These are the activations of a small neural network, seen along a few directions. Each row is one input.
Each table varies a few parts of the input and shows all the possible inputs, shuffled.
A made-up example of a description, with smaller parts first: one of 4 places along a line, together with either a single point or one of 9 places around a ring or (one of 2 separate values, together with one of 5 places around a ring).
Shared parts are said once, and a part with two or three values counts as separate values.

Other details of the inputs vary at random and push rows far along two fixed directions, the same in every table; ignore that.
These rows show it; all are for the same input, with only those details redrawn:
[ -3   2  -6  -5  13   1   0   9  20  25 -23 -29   9 -17]
[-23  30 -28 -28  24  20  12  -1   6 -29  -2  -5  23  15]
[ -3   2  -7  -4  13   1   0  10  20  25 -24 -29   9 -17]
[-12  19  19 -47   8  11 -20  -2  14 -13  49  35   0  26]
[  9  -9  41 -23  -3  -8 -33   9  28  42  27  11 -13  -7]
[-24  30 -28 -28  24  20  12  -1   6 -29  -2  -5  23  14]
[-12  19  19 -47   8  11 -20  -1  14 -12  49  35   1  26]

A family of inputs:
R1: [  7  -2 -19  31  -2  -7 -23 -23  14  14 -14 -33  11 -17]
R2: [ 11 -12  -5   4  15 -11   7  35  22  -8 -13 -34  -5 -32]
R3: [-24  30 -28 -28  24  20  12  -1   6 -29  -2  -6  23  14]
R4: [ 25  -5  13  34 -28  -1  39  13 -19   0 -47   1 -13 -11]
R5: [ 25  -6  29 -12   5 -12 -34  -4  38  47  37  18  -4 -10]
R6: [  9 -22  51  11 -14  10 -37 -15  -7  38  21  13 -20   6]
R7: [ -3  27  37 -18  -9   2   4 -13 -30  -6  31  51 -12  54]
R8: [  1  -6 -32  16  10   4 -12  -7  18  32  -3 -27  14 -25]
R9: [ 16  -5  52  -7 -15 -19 -44  -5  23  24  15   5 -15   4]
R10: [ 19   9  -5  21   8 -15 -11 -19  25  13 -24 -29  16 -12]
R11: [ -3 -22  31   6 -25 -27 -42  -9   9  32  23  15 -29   8]
R12: [ 27   1   8  29  18   7   8 -24   5  28 -27 -21  19  -3]
R13: [-23  29 -23  -8  12  -6  13 -14  -2 -40 -16   2  14  34]
R14: [  6  -6   9  24  10  -4  18  -7  -8  29 -43 -13   2  12]
R15: [-22 -16 -28   9   2  -8   3   5   7  34 -16 -22  -4 -12]
R16: [-16  11 -35 -18  26  -6  35  21   5 -57   6   1   0   8]
R17: [  8  -3 -14   4   0 -29  30  34   4   0 -14 -27 -22 -26]
R18: [ -9  20 -27  14  19  34   9 -40 -19 -27   6   1  27  22]
R19: [ 34 -33  61  17 -30  -6   1   8   5  12   4  42 -28   3]
R20: [ 26 -25   2  52 -16  20  12 -12  -1  -3 -20  -9   7 -32]
R21: [  6 -19   1 -74  -9 -13 -32  -7 -64 -14  38  58  29   5]
R22: [  3 -16  38   3 -24 -12 -55  -9  12  24  26   3 -21  -1]
R23: [-22   0 -27   9 -11 -13  10   9  -9  36 -13 -24  -9 -15]
R24: [ 26  -9 -15  15  23 -16   6  23  31  -3  -1 -27   5 -36]
R25: [ -7  -1  -3  34 -12  -2  13  -7 -35  34 -33 -16 -11   2]
R26: [ 10 -35  29  -5 -12 -13 -37  30  19  10  49   3 -33 -25]
R27: [-16 -13  -3 -27  -1  -8  -9  17   3 -39  68  38 -28  17]
R28: [ 40 -15  15  42  -7  12  25  -6  10  -4 -29  -7  16 -23]
R29: [-36  33 -36   1 -11  -4   9 -15 -28 -36  -5  -3   2  26]
R30: [  1   3  26   1 -40  17   6  -5 -36 -39  36  65 -30  24]
R31: [ 25 -16  25  33 -13  17  23   8   0 -10 -42 -12   4 -20]
R32: [ -1  16  -2  15 -13 -31   8   1  -4  18 -37 -24  -6   0]
R33: [-10   3 -10  18 -11  44  23  -9 -25 -65 -10  12  10   4]
R34: [ -9   9 -52   1  24  11   8   8   6 -57  30  -7  15  -7]
R35: [-27  14 -49 -10   2  -3  30  19 -21 -52  19  -5 -14   1]
R36: [ -3 -21  26 -13 -13  -1 -44   6  18  43  37   7 -19  -9]
R37: [ 13   1 -37 -66  12  -8  12   0 -62 -31 -23  16  56   3]
R38: [  2  17  43 -23   6  22 -14 -20 -11 -17  34  39   1  45]
R39: [ -8  11 -14  -1  -3 -20  22  13   2  35 -24 -21  -4 -11]
R40: [ -9  -4 -15  -1  12 -15  14   9  18  32 -26 -18   2  -9]
R41: [-30  12 -24   9  12  23  19 -24 -33 -25 -10  11   9  38]
R42: [  8 -32   0  45 -23  10  22   2 -14  -4 -37   1 -14 -16]
Question: The inputs of R38 and R6 match in every part but one. If R24 is changed in the same way as R38 into R6, which row does it become?
Answer: R34
Question: The inputs of R19 and R42 match in every part but one. If R13 is changed in the same way as R19 into R42, which row does it become?
Answer: R11
Question: What do these inputs look like to the network?
Answer: one of 2 separate values, together with either a single point or (one of 4 places along a line, together with one of 5 places along a line)
Question: Start at R5 and move only the place on the line of 4, one step at a time. The first step leads to R3. Which rows follow, in order?
Answer: R40, R39

A family of inputs:
R43: [  4  -1  53  -8 -19   5 -27 -14   2  -1  52  53 -27  32]
R44: [  9  -6  41 -23 -11   3 -17   5  11 -19  62  50 -20  18]
R45: [  4  -6  38 -26 -17  -9 -20  13   6  -9  67  49 -33  15]
R46: [  3  -1  34   0 -17   5 -22 -14   1   5  32  33 -15  23]
R47: [ -4   4 -30  18  20   7  11  -9   3  30 -51 -47  26 -18]
R48: [-17  19 -51   7  16  22  31 -11 -26 -36 -45 -27  34   3]
R49: [ 19 -13  29  15  -8 -10 -14   2  15  17   9   6 -16  -9]
R50: [ 11 -23  -9  39  -5 -16   0  20  25  38 -35 -49 -14 -44]
R51: [-14  11 -24 -24  11   9  12   4 -13 -41  13  13  13  12]
R52: [-13  -1 -38   3   8  -7  20  18  -8 -11 -23 -27   6 -17]
R53: [-15  32 -17 -30  20   3   1 -11   0 -22   4   3  22  25]
R54: [ 21 -41  19  21 -16 -34 -22  24  18  65 -14 -33 -28 -46]
R55: [  4  -9 -25  33  11   3  23  12  14  -1 -46 -44   7 -31]
R56: [ -6  -1 -30   9  10   4  13   5   4 -11 -23 -28  14 -19]
R57: [-18  24 -40 -14  16  22  36   1 -14 -66  -1   7  18  16]
R58: [ -3   6 -32   6   9   0  14  -3 -13 -14 -27 -22  17  -6]
R59: [ 17 -14  29  21  -9   2  -9  -1   8  21  -7  -1 -10 -11]
R60: [ -2  -6 -30  35   8  -4  23  17  14   2 -43 -49  -3 -32]
R61: [  8  -3  27 -17 -14   4  -9  -5 -14  -4  25  39  -7  15]
R62: [  9 -10  16 -13   5 -18 -20  11  24  41  -4 -15  -1 -16]
R63: [-28  30 -33  -4   8  23  18 -23 -23 -47  -5   6  21  30]
R64: [-22  24 -18 -34  16  -3  -2   5   9 -16  15  -1   7  15]
R65: [ -1  -5  30 -34 -17 -10 -21  12   0 -11  66  51 -28  15]
R66: [ 14 -20  46   5 -12 -16 -40 -11  17  78  15   5 -18  -5]
R67: [  8 -12  24 -23 -11  -6 -12  10   0  -4  37  35 -15   3]
R68: [-15   4 -41  11  10   0  17  10   3 -14 -22 -34   8 -18]
R69: [-26  42 -32 -29  25  22  15 -17 -13 -38 -12  -1  36  30]
R70: [-16  30 -28  -3  13  33  35 -13 -21 -63  -9  10  23  27]
R71: [ 23 -24   7  37  -9  -6  14   8  -2  41 -54 -34  -2 -34]
R72: [ 19 -18  24   1 -14 -18 -10   6  -1  25   6  12 -13 -12]
R73: [  8 -13  38 -35 -12  -6 -37   2   5  -4  66  48 -19  13]
R74: [ 35 -39  85  20 -38 -23 -37   3  16  71  25  26 -46  -8]
R75: [-14  30 -38  -8  14  17  35  -8 -20 -62  -7   9  21  23]
R76: [ -3  17  -7  -4   5  11  17  -7  -6 -41  11  17   7  20]
R77: [-17  11 -34   9   5   7  26  -7 -29 -16 -38 -16  18   8]
R78: [-32  41 -29 -23  19  15  14 -21 -14 -28 -14  -1  26  38]
R79: [  9   0  45 -17 -15  11 -31 -13   3  -7  55  50 -11  25]
R80: [ -2  14  -1  -7   2   9  -4 -10   1 -31  25  20   5  19]
R81: [ -4   9  14  -4 -10   8   7 -10 -16 -17  14  31  -8  29]
R82: [ -3   7  10 -12  -4  13 -10 -15  -8 -16  21  22   6  15]
R83: [ 39 -52  53  27 -27 -29 -30  15   7  91 -23 -16 -23 -45]
R84: [ -2   2  12 -28  11   1 -26  -3  18  11  43  19   0  10]
R85: [-16  17 -19  -8   6  10  21   8  -1 -47  18   9  -4  13]
R86: [-19  18 -15  -9   1  13   6 -18 -25 -31   4  15  10  29]
R87: [  0  -5 -36  28  12   5  21   9  10  -5 -44 -45  15 -28]
R88: [  9  -9 -16  22  14 -13  -2  -1  16  53 -41 -49  13 -30]
R89: [ 18 -25  -6  28  -3 -23   6  12  -1  44 -48 -40   2 -38]
R90: [ 17 -21  -6  33  -3 -17   0   4  10  41 -43 -44   3 -39]
R91: [ 10 -19  -4  36 -12 -12  15   5 -12  42 -58 -32  -4 -25]
R92: [ -7   2  13 -27   5  -7 -30   3  20  18  50  18 -13   8]
Question: The inputs of R88 and R84 match in every part but one. If R80 is changed in the same way as R88 into R84, which row does it become?
Answer: R87
Question: The inputs of R72 and R91 match in every part but one. If R89 is changed in the same way as R72 into R91, which row does it become?
Answer: R77
Question: What do these inputs look like to the network?
Answer: one of 5 places along a line, together with either one of 2 separate values or one of 8 places around a ring
Question: Change only the choice among 2 separate values in R88. List by row number the other rows that result.
Answer: R53
Question: Change only the place on the ring of 8 in R52. List by row number the other rows that result.
Answer: R45, R50, R54, R60, R65, R68, R85

A family of inputs:
R93: [-46  38 -48 -39  23   6  12  -9 -19 -21   3  -7  28  31]
R94: [ -2  19 -17   8 -11   7  33 -11 -38 -66  -4  17   2  20]
R95: [-13  30 -34 -30  32  11  22  16  14 -55  12  -2  23   8]
R96: [ 30  -9  85 -41  -6 -16 -63   2  40  47  78  52 -20  13]
R97: [-12  14 -14   4  -3  36  37   1 -32 -57   0  19   3  16]
R98: [ 29 -22  67 -36 -14  -6 -76 -12  28  41  86  51 -17   9]
R99: [ 14 -29 -19  31   6 -17 -22   1  12  70 -47 -62  11 -49]
R100: [ 27 -36 -10  29  10 -20   5  24  39  40 -42 -64   7 -68]
R101: [  3 -17  62 -44 -19 -27 -77  -9  11  57  85  54 -30  13]
R102: [  5  -1  81   6 -21  -3 -60 -18  49  40  88  46 -50  32]
R103: [-12  29 -30 -26  31  24  10 -20  10 -47   7  -3  43  15]
R104: [-13  24  -4   3   1  42  27 -19 -35 -39 -10  19  16  30]
R105: [ 17  -3  80 -52  -5 -24 -60   3  33  48  71  52 -27  20]
R106: [-35  35 -36  21  16  23  23  -6  25 -58  21  -8  -9  24]
R107: [  1  15 -21  14 -13  13  40  -7 -36 -61  -5  32   8  23]
R108: [  6 -10 -12   8   7 -31  -2  14  21  81 -61 -62   2 -34]
R109: [ -1  25 -11  13  -9  20  31 -27 -39 -43 -15  32  21  36]
R110: [-38  19 -55 -31  18  -1   5   4 -14 -40  20   0  12   7]
R111: [ 21 -35 -22  32   6 -16  -8  25  27  44 -41 -62   6 -69]
R112: [ 34 -21  18  58 -24 -21  10 -11 -16  49 -72 -40  -5 -31]
R113: [ 19 -42  12  54 -29  -3  18  20   0  41 -63 -36 -20 -51]
R114: [-15  10 -15   4  -7  14  22  -2 -29 -73  -9  14   3  25]
R115: [ 11 -35 -36  31   5 -21  -7  22  13  45 -41 -65   1 -61]
R116: [ 30 -37  16  59  -7  -2  22  -6 -13  59 -70 -29  -2 -27]
R117: [-32  33 -48 -46  22  -5  23  15   1 -39   8  -1   8  19]
R118: [ 18 -30  21  53 -25   5   8   0  -4  56 -73 -36  -6 -37]
R119: [ 35 -42  85  -5 -33  -7 -25   2  -7  20  72  81 -49  17]
R120: [-16  19  -6   3  -3  21  13 -22 -31 -54 -19  15  16  38]
R121: [-23  35 -38 -40  33   3  22  17   7 -52   6  -1  14  15]
R122: [-43  25 -51 -40  18  -4  18  14 -14 -34  16  -6  12  17]
Question: What do these inputs look like to the network?
Answer: one of 2 separate values, together with either a single point or one of 6 places around a ring or one of 8 places around a ring
Question: The inputs of R107 and R109 match in every part but the choice among 2 separate values. If R95 is changed in the same way as R107 into R109, which row does it become?
Answer: R96
